These are the activations of a small neural network, seen along a few directions. Each row is one input.
Each table varies a few parts of the input and shows all the possible inputs, shuffled.
A made-up example of a description, with smaller parts first: one of 6 places along a line, together with either a single point or one of 9 places around a ring or (one of 2 separate values, together with one of 8 places around a ring).
Shared parts are said once, and a part with two or three values counts as separate values.
In the rows, 128 means zero.

Other details of the inputs shift rows strongly along three fixed directions, in all tables alike. That doesn't count.
To show where, the next rows are all for the same input, with only those details redrawn:
[153 121 121 149 140 102 173 110 127  85 159 101]
[138 107 131 122 167 120 124 118 130 131 162 135]
[139 107 134 119 162 123 124 116 130 133 160 133]
[156 105 152 132 117 115 182  87 130  87 155  86]
[135 110 125 119 174 122 112 125 130 140 162 144]
[138 160  62 133 147 124 107 147 126 123 139 134]
[144 136  99 128 138 125 129 124 128 117 145 120]

Table:
R1: [138 150 147 166 100  95 173 128 135  85 145  69]
R2: [111 178  92 124  62 147 110 142 129 118  88  82]
R3: [116 182  88 125  69 154 108 133 143 117  92  80]
R4: [101 122 164  96 141 136 121 109 142 151 143 146]
R5: [126 113 180 107 150 138 103 127 117 142 116 134]
R6: [120 146 119 108 111 137 128 144 126 164 134 145]
R7: [157 106 192  99  95 160 137 110 120 150 111 103]
R8: [139 112 210 125 122 129 150 115 147 123 148 127]
R9: [137 134 122 159 123 140 131 145 128 126 139 155]
R10: [144 103 177 120 122 163 139  99 158 140 139 133]
R11: [128 103 157 112 112 173 135 100 150 133 112 132]
R12: [120 116 109 131 139  92  61 139 151 186 106 164]
R13: [142 126 124 129 104 103 100 124 157 154  91 165]
R14: [117  92 164 121 113 168 122 116 124 146 119 157]
R15: [138 119 146 148 128 113 192  93 142 104 164 113]
R16: [136 143 160 106 151 143  74 144 124 164 124 143]
R17: [114 107 114  90 154 152  87 121 123 155 128 149]
R18: [ 90 133 117 136 166 103 151 132 129 108 136 147]
R19: [105 122 114 126 126 140 110 159 123 158 113 125]
R20: [121  86 151 108 154 113 142 136 106 134 141 136]
R21: [101 171  73 149 158 128 110 174 139 106 101 159]
R22: [131 114 177  95 135 118 114 119 122 137 154 124]
R23: [104 116 115 128 167 129 135 120 135 141 146 159]
R24: [103 104 142 102 161 119 120 121 119 115 129 132]
R25: [136 139  81 192 172 103 140 165  94  94 126 146]
R26: [140 136 103 168 169  99 154 173 104 105 118 132]
R27: [119 130 124 150 188 109 129 147 119  98 115 136]
R28: [117 106 171  85 120 129 119 111 115 128 130 118]
R29: [128 106 131 167 123 117 183 105 139  86 135  80]
R30: [125 107 132 134 145  63 125 114 146 157 130 174]
R31: [109 140  90 134  70 166 105 131 114 137  97 107]
R32: [157 127 111 159 151  66 112 134 132 132 100 153]
R33: [114 149  93 143 134 128 117 145 116 151 150 166]
R34: [159 125  96 168 118  31 171 118 127  78 121 115]
R35: [141 146  74 183 189 106 142 156 119  92 124 135]
R36: [ 98 136 102 170 164  96 146 152 133  89 127 111]
R37: [102 165  60 139 142 114 131 179 114 139 122 160]
R38: [134 159 139 136  62 137 170 123 135  78  97  93]
R39: [125  96 182  95  90 170 140 119 134 150 104 132]
R40: [138 110 114 166 108  95 197 113  92  57 140  95]
R41: [126 137 144  76  77 156 117  95 128 119 108  91]
R42: [114 131 117 123 148 139  80 173 131 188 136 147]
R43: [141 138 116 133 133 157  81 144 108 159 118 151]
R44: [ 96 127 146 123 168 103 130 139 125 138 152 160]
R45: [140  94 174  91 114 132 139 117 116 146 144 116]
R46: [171 112 166 153 125 129 181  90 132  91 135  86]
R47: [126 139 124 119 146 149  91 177 138 178 128 177]
R48: [140 177 114 103  76 171 100 120 128 122  74  93]
R49: [122 206  90 109  56 142 121 134 130 128 111 109]
R50: [110 122 135 100  48 172 143  86 112 137 106 117]
R51: [130 122 115  96 153 149  82 125 131 162 144 147]
R52: [129  87 173 137 155 134 131 105 151 148 161 115]
R53: [137  82 173 114 124 131 134 101 107 134 159 128]
R54: [128 193  91 121  69 165 117 139 149 107  84 113]
R55: [129 170  76 144  52 163 108 136 121 133 105  95]
The inputs of R10 and R46 match in every part but one. If R39 is changed in the same way as R10 into R46, which row does it become?
> R26
The inputs of R3 and R48 match in every part but one. If R31 is changed in the same way as R3 into R48, which row does it become?
> R25
What is each input in this table made of?
> one of 5 separate values, together with either a single point or (one of 2 separate values, together with one of 5 places around a ring)
List by row number the other rows that have the choice among 5 separate values in common with R49.
> R4, R6, R15, R18, R23, R30, R33, R37, R44, R50
Which other rows does R27 become when the choice among 2 separate values takes its other values? List them by row number.
> R48
Which other rows does R1 become when the place on the ring of 5 takes its other values? List them by row number.
> R3, R42, R52, R55

Table:
R56: [119 143  70 137 213 118  67 174 116 152 156 172]
R57: [126 118 100 166 185  89 165 142 108  87 167 136]
R58: [137  83 184  98 154 102  71 118 150 207 132 185]
R59: [101  88 184  81 139 155  98 116 124 162 120 147]
R60: [113 174  89 115  97 158  99 141 141 128  89 125]
R61: [117 164 104 104  55 154 142 113 127 117 109  91]
R62: [144 120 165 137 125 101 188 104 131  87 158  90]
R63: [162 124 151 156 101 125 197 110 125  81 148  82]
R64: [123  95 172  86 174 153  80 120 132 186 168 164]
R65: [129 127 104 133 147  95  78 136 152 171 106 182]
R66: [127 134 169  85  84 164 109 113 138 147 110 111]
R67: [121 128 104 172 177  89 168 147 119  98 180 139]
R68: [134 192  74 147 116 142 107 173 124 125 109 130]
R69: [123 114 133 138 141 100 177 116 115  86 144 108]
R70: [141 105 151 148 130 117 190  89 134  80 156  98]
R71: [158 112 160  89  35 131 109  74 140 151  71  96]
R72: [135 178  82 128  88 162 100 149 118 121  84 104]
R73: [122 145 111 187 152  97 177 162 119  89 147 129]
R74: [123 120 120 180 183  92 168 159 109  89 145 140]
R75: [135 163  52 143  98  88 101 150 125 135  80 150]
R76: [124 174  68 128  74 171 119 148 121 133 108 117]
R77: [105 142 100 113 168 136  87 142 139 152 133 159]
R78: [109  89 184  90 180 143  71 131 131 175 135 157]
R79: [108  89 183 105 178 163  84 126 141 180 134 173]
R80: [113 131 168  83  42 176 133  97 134 137  97  94]
R81: [128 182  39 151 130 153 103 166 130 124 112 141]
R82: [138  56 213 136 122  72 170  84 144 142 145 139]
R83: [150 151 103 119  66 171 129 116 118 112  98  80]
R84: [132 128 112 163 190  75 155 145 120  88 160 119]
R85: [143  73 192 123  94 148 196  78 114  96 137  85]
The inputs of R78 and R80 match in every part but one. If R72 is changed in the same way as R78 into R80, which row does it become?
> R73
What is each input in this table made of?
> one of 5 separate values, together with either a single point or one of 5 places around a ring
Start at R62 and move only the place on the ring of 5, one step at a time. The first step leads to R64. Which rows follow, in order?
> R63, R68, R66
Which other rows does R81 become when the choice among 5 separate values takes its other values? List them by row number.
> R63, R76, R83, R85

Table:
R86: [126 133 121 133 117  94 172 120 127  86 122 112]
R87: [120  80 198 119 137 153 107 114 132 168 126 154]
R88: [113 140  84 120 147 131  75 138 131 167 142 165]
R89: [ 98 149  94 103 149 124  89 151 135 164 127 175]
R90: [145 144  95 156 136  95 144 127 131  87 136  95]
R91: [128  94 149 147 115 105 181 117 125 111 127 119]
R92: [120 162 102 144 117  90 138 175  80 112 150 105]
R93: [100 128 118 148 222 156 142 162 106 112 182 141]
R94: [132 168  73 123 110 133  94 135 138 137 123 116]
R95: [127 113 145 149 108 117 161 120 125 100 104 100]
R96: [152 183  89 118  90 141 111 143 131 116  90 104]
R97: [158 121 156 145 121 115 168 119 135 115 144 116]
R98: [153  97 149 140 124 110 156  95 125  99 137  89]
R99: [110 123 118 134 193  86 123 137 131 135 166 174]
R100: [114 110 172 103  89 149 126 105 139 133  97 101]
R101: [100 134 121 106 124 131 107 140 140 161 117 147]
R102: [122 122 131  98  70 151 129 110 126 134  82 106]
R103: [134 120 154 160 170 106 138 149 134 129 154 162]
R104: [122 163  83 140 121 171 167 160 113  58 154  92]
R105: [155 117 159 135 122 109 167 103 142 108 148  91]
R106: [125 134 134 174 138 108 151 146 135 113 139 138]
R107: [128 102 178 107 160 148  83 131 125 166 119 164]
R108: [166 127 112 161 125 107 161 127 125 103 135 104]
R109: [125 174  87 181 139  97 140 167 130  81 113 120]
R110: [149 106 138 116  93 147 123  95 129 138 125 105]
R111: [122 113 153  96  75 142 150  93 134 138 120 124]
R112: [159 113 173  95  87 158 126  97 126 136  99 101]
R113: [109 139 115  98  96 141 112 131 135 139  92 121]
R114: [118 124 122  93 106 141 110 117 121 143  99 139]
R115: [113 120 162 157 172 105 134 143 140 129 148 150]
R116: [121 150 105 102  94 142 102 105 134 140 121 117]
R117: [112 140 114 134 155 142  70 162 125 155 104 164]
R118: [117 132 125 112  67 144 143 117 137 139 105 116]
R119: [120  79 183 110 170  98 143  96 129 124 158 144]
R120: [128 125 125  97  61 153 136 101 123 137  97 122]
R121: [149 161  86 124  99 143 107 138 137 144 119 118]
R122: [144  93 147 146 120 107 168  88 120 102 148 110]
R123: [118  86 156 166 171  99 150 141 128 129 143 150]
R124: [ 96 149  93 109 174 195  93 171 111 136 157 145]
R125: [127 138  99 106 105 134 111 114 117 127 106 131]
R126: [141 149 119 127  97 157 102 140 125 144  99 141]
R127: [139 101 141 138 118 104 174  96 119 102 142 125]
R128: [111 119 170 106  81 151 134 104 144 142 106 106]
R129: [ 95 137 112 145 220 164 137 154 102 126 172 139]
R130: [145 127 122 141 178  97 121 144 135 121 145 127]
R131: [119 116 181 104 155 145  89 130 142 172 136 166]
R132: [111  99 150  92 147 136  97 110 133 177 150 176]
R133: [106  77 197 107 127 148 116 110 143 176 133 147]
R134: [131 132  86 159 181  98 107 155 134 141 165 155]
R135: [136 106 148 142 138  91 166  93 128  84 149  99]
R136: [145 192  78 124 100 139 107 153 135 132 104 122]
R137: [127 123 170 107 143 143  95 131 134 148 118 146]
R138: [155 179  63 138 104 142 101 162 122 136  97 134]
R139: [164 121 130 146 126 108 157 117 125  97 126  91]
R140: [136 160  54 160 133  98 127 138 113  91 121 118]
What is each input in this table made of?
> either a single point or one of 4 places along a line or (one of 5 places around a ring, together with one of 10 places around a ring)
Which other rows does R91 become when the place on the ring of 5 takes its other values? List them by row number.
> R101, R102, R113, R118
Start at R129 and move only the place on the line of 4, one step at a time. The first step leads to R93. Which rows follow, in order?
> R124, R104
Start at R114 and move only the place on the ring of 5, one step at a time. The first step leads to R120. Which rows follow, in order?
> R111, R89, R86
